Each row below holds a small network's activations on one input, seen along a few directions.
In each table, some parts of the input vary, and every possible input appears once, in random order.
A made-up example of a description, with smaller parts first: ring(8) and (point or line(9) or (values(3) and line(4))).
Shared parts are said once, and a part with two or three values counts as separate values.

Table:
x1: -3.38  -4.14  +1.68  -1.26  +0.18  +3.61  +2.17  -0.26  +8.07  +1.35  -0.39  -2.56  +1.67
x2: -0.63  +0.53  -0.75  -1.37  -1.16  -2.14  -0.33  +1.72  +0.30  -0.54  +1.00  +1.19  -0.26
x3: -0.24  +1.61  -2.38  -0.34  +0.72  -1.52  -1.97  +1.57  -1.64  -0.35  -0.55  -0.60  +1.21
x4: +3.82  -0.43  +0.04  +1.08  -0.54  -0.67  -0.70  -2.15  -2.59  +2.25  -2.37  -0.31  -0.26
x5: +4.39  -0.29  -0.48  -0.88  -0.90  -0.63  -2.26  -0.08  -2.33  +1.39  -2.33  -0.54  -0.17
x6: -1.80  -4.02  +2.93  +0.46  +0.81  +4.89  +2.89  -1.48  +5.02  +0.49  -3.55  -1.42  -1.07
x7: -1.94  -0.20  +0.89  +0.04  -1.25  +0.28  -1.76  +2.05  -0.63  -1.55  +2.76  +1.35  -0.60
x8: +0.65  -0.56  +1.93  +0.23  -1.45  +0.64  -1.01  +2.16  -1.55  -0.52  +3.96  +0.41  -0.58
x9: -1.31  +2.23  -2.66  +0.24  +2.57  -0.56  -0.45  -0.42  -0.42  -1.05  -1.14  +0.29  +0.84
x10: -5.29  -5.50  +1.90  -1.85  -1.12  +2.60  +1.63  +1.26  +5.28  -0.72  -0.25  -4.60  +3.16
x11: +2.01  +0.96  -0.90  +0.07  +0.46  +0.22  -0.26  -2.79  -0.79  +0.39  -3.85  +0.46  -1.05
x12: +1.86  +1.20  -0.82  +1.75  +0.91  -1.35  +0.21  -0.38  -2.83  +1.59  +0.57  -1.38  +1.15
x13: -1.67  +1.24  -0.94  -0.79  +0.73  -1.20  +1.14  -0.22  +1.44  -1.18  +0.40  +2.04  -0.59
x14: +2.02  +0.22  +0.25  -1.21  -1.31  -1.89  +0.40  +1.80  -0.61  +0.53  +2.18  +0.20  -0.25
x15: +1.48  +0.14  +0.83  +0.80  -0.97  -1.88  +1.89  -0.21  -0.93  +1.36  +2.09  +0.44  -0.28
x16: +2.44  +1.34  -1.36  -0.22  +0.62  -1.35  -1.33  +1.66  -2.59  +0.77  +0.65  -1.66  +1.24
x17: -1.69  +0.87  +1.65  +1.19  -0.06  +1.37  +0.87  -0.45  -0.11  -1.44  +2.51  +1.38  -1.29
x18: -0.04  +2.52  -1.75  +0.71  +1.90  -0.41  +0.69  -1.05  -1.04  -0.23  -0.87  -0.57  +0.39
x19: +1.76  +0.04  -1.51  -0.96  -0.80  -0.84  -2.92  -0.12  -1.35  +0.23  -3.49  +0.48  -0.19
x20: +0.12  -0.57  +2.57  +2.27  -1.13  +0.64  +0.50  +0.22  -1.88  +0.29  +3.91  +0.69  -0.57
x21: -2.93  +0.57  +0.74  +0.66  +0.64  +1.15  -0.31  +0.15  +0.51  -2.20  +2.21  +2.20  -0.88
x22: +0.76  +0.68  -1.81  -0.37  +1.09  +0.08  -1.40  -2.13  -0.14  -0.45  -4.11  +1.32  -0.60
x23: -0.39  +1.55  -0.04  -0.27  +0.06  -1.02  +2.29  -0.85  +0.81  -0.39  +0.67  +1.19  -1.01
Q: Describe the family of inputs behind these rows.
A: values(3) or (line(4) and ring(5))
Q: Start at x3 and move only the ring(5) part, one step at a time. The first step leads to x16. Which rows follow, in order?
A: x12, x18, x9
Q: List by row number the other inputs of the same sort as x1.
A: x6, x10

Table:
x24: +2.57  -0.40  -0.29  -0.39  -0.63  +0.88  -2.53  -2.13  -1.37  +0.31  -4.30  +0.80  -1.20
x25: -2.27  +0.84  -0.50  -0.44  +0.52  +0.70  -1.65  -0.37  +0.21  -2.95  -0.21  +3.17  -1.34
x26: +0.36  +0.38  -2.09  -2.65  -1.04  -2.65  -1.66  +2.97  +0.35  +0.10  -0.39  -0.41  +0.97
x27: +3.91  -1.00  +0.92  -0.19  -1.84  -1.86  -0.63  +1.81  -2.20  +1.92  +1.91  -0.10  -0.06
x28: -1.81  +2.59  -1.53  -0.13  +1.55  -1.80  +2.12  -1.08  +0.47  -1.52  +1.19  +2.01  -0.27
x29: -2.94  -4.28  +3.15  -1.67  +0.09  +4.74  +2.79  +1.32  +5.87  -0.66  +0.28  -3.59  +0.79
x30: -0.97  +0.64  -1.03  -1.94  -0.75  -2.34  -1.10  +2.55  +0.13  -1.18  +3.21  +1.10  +0.70
x31: -0.54  +2.33  -2.58  -0.72  +1.37  -2.16  +1.65  -0.87  +0.76  -0.21  -2.46  +0.44  -0.11
x32: +2.54  -0.84  +1.54  +1.19  -0.49  +1.26  -1.24  -1.18  -2.16  +0.26  -1.53  +1.98  -2.29
x33: -1.73  +0.91  -2.50  +0.00  +1.71  -0.26  -1.44  +1.11  -0.64  -0.50  -1.80  -2.12  +2.06
x34: -6.26  -7.34  +5.01  -0.61  -3.11  +3.57  +3.22  +0.52  +6.77  -0.26  +1.61  -2.57  +1.25
x35: +1.09  +0.91  +1.12  -0.01  -2.05  -1.55  -0.44  +2.37  -1.40  +0.34  +4.84  +1.04  -0.73
x36: +3.15  +0.94  +0.58  +1.55  +0.50  -1.34  +2.57  -1.87  -1.86  +1.68  -0.10  +0.77  -1.18
x37: -0.18  +1.10  +1.66  +1.35  -0.78  +1.53  -1.06  -0.52  -1.37  -1.39  +1.40  +3.12  -2.81
x38: +1.89  -0.05  -1.42  +0.72  +0.67  +0.17  -1.79  -0.90  -2.47  +1.34  -2.24  -3.07  +2.09
x39: -3.32  -3.17  +1.08  -0.29  +1.99  +4.22  +3.20  -2.18  +8.72  +1.49  -2.47  -1.35  +0.68
x40: +0.36  +2.86  +0.71  +1.67  +0.18  -0.98  +2.71  -1.15  -1.12  +0.04  +2.86  +1.98  -1.74
x41: +1.86  -0.47  +0.52  +2.33  +0.84  +0.58  -0.55  +0.11  -3.25  +1.28  +0.57  -1.82  +1.00
x42: +4.00  -0.59  -0.95  -1.88  -2.05  -2.26  -1.97  +0.94  -1.47  +1.94  -0.90  -1.32  +1.08
x43: +3.17  +1.39  -1.32  +0.01  +0.39  -1.79  +1.31  -2.94  -1.05  +1.71  -2.97  -0.50  -0.08
x44: -0.88  +1.47  +0.81  +2.48  +0.62  +0.88  -0.40  +0.73  -2.47  -0.32  +3.48  -0.64  +0.46
x45: -1.02  +0.57  -1.51  -1.06  +0.32  +0.41  -2.15  -0.05  +0.47  -1.62  -3.78  +1.67  -1.18
x46: -3.00  +1.21  -1.36  +0.66  +1.98  +0.05  -0.97  +0.81  -0.90  -1.80  +1.80  -0.59  +1.91
Q: Describe the family of inputs behind these rows.
A: values(3) or (values(4) and ring(5))
Q: Which of the alternatives is x29?
A: values(3)

Table:
x47: -0.80  +0.90  -1.22  -0.51  +0.00  -2.00  -1.07  +3.18  -1.77  -0.51  +2.94  -1.47  +1.99
x48: -0.86  +3.22  +0.44  +1.93  +0.85  -1.00  +1.52  -0.28  -1.62  -1.21  +4.62  +3.24  -1.64
x49: -2.46  +2.59  -1.43  -0.67  -0.07  -1.88  -1.61  +2.42  -0.97  -2.61  +3.12  +2.81  -0.54
x50: +2.90  -0.62  +1.42  -0.25  -2.46  -1.72  -0.25  +2.32  -2.42  +1.26  +3.70  -0.73  +0.19
x51: -0.36  +2.11  -3.23  -1.45  +1.48  -0.98  -1.78  -1.24  -0.10  -1.51  -4.25  +1.45  -0.31
x52: +0.96  +2.87  -1.33  +1.38  +2.09  -0.30  +1.63  -3.54  -0.92  -0.07  -3.03  +1.80  -1.68
x53: +1.59  +0.08  +2.56  +1.48  -1.77  +0.29  -0.85  +1.04  -3.11  -0.02  +4.24  +1.19  -1.33
x54: -6.59  -4.95  +4.11  -0.44  -1.36  +3.62  +3.32  +1.23  +6.65  -1.16  +3.56  -1.65  +0.99
x55: +3.50  -0.68  +0.54  +1.25  -0.20  +0.87  -0.95  -2.14  -2.24  +1.42  -3.35  +0.23  -1.21
x56: -3.95  -4.88  +1.97  -1.26  +0.94  +5.17  +2.67  -1.30  +8.25  +0.29  -3.70  -2.74  +0.79
x57: +1.29  +0.54  -3.29  -1.00  +1.35  -0.99  -1.76  -0.55  -0.50  +1.05  -4.17  -2.53  +2.32
x58: +4.78  -1.19  -0.54  -0.47  -0.86  -1.08  -0.88  -1.14  -1.26  +3.07  -3.68  -1.61  +0.43
Q: Describe the family of inputs behind these rows.
A: values(2) and (point or ring(5))
Q: Changing only the values(2) part turns x53 into x55. The same change can be made to x47. Which row results?
A: x57
Q: Change only the values(2) part in x56. List by row number the other rows that result.
A: x54
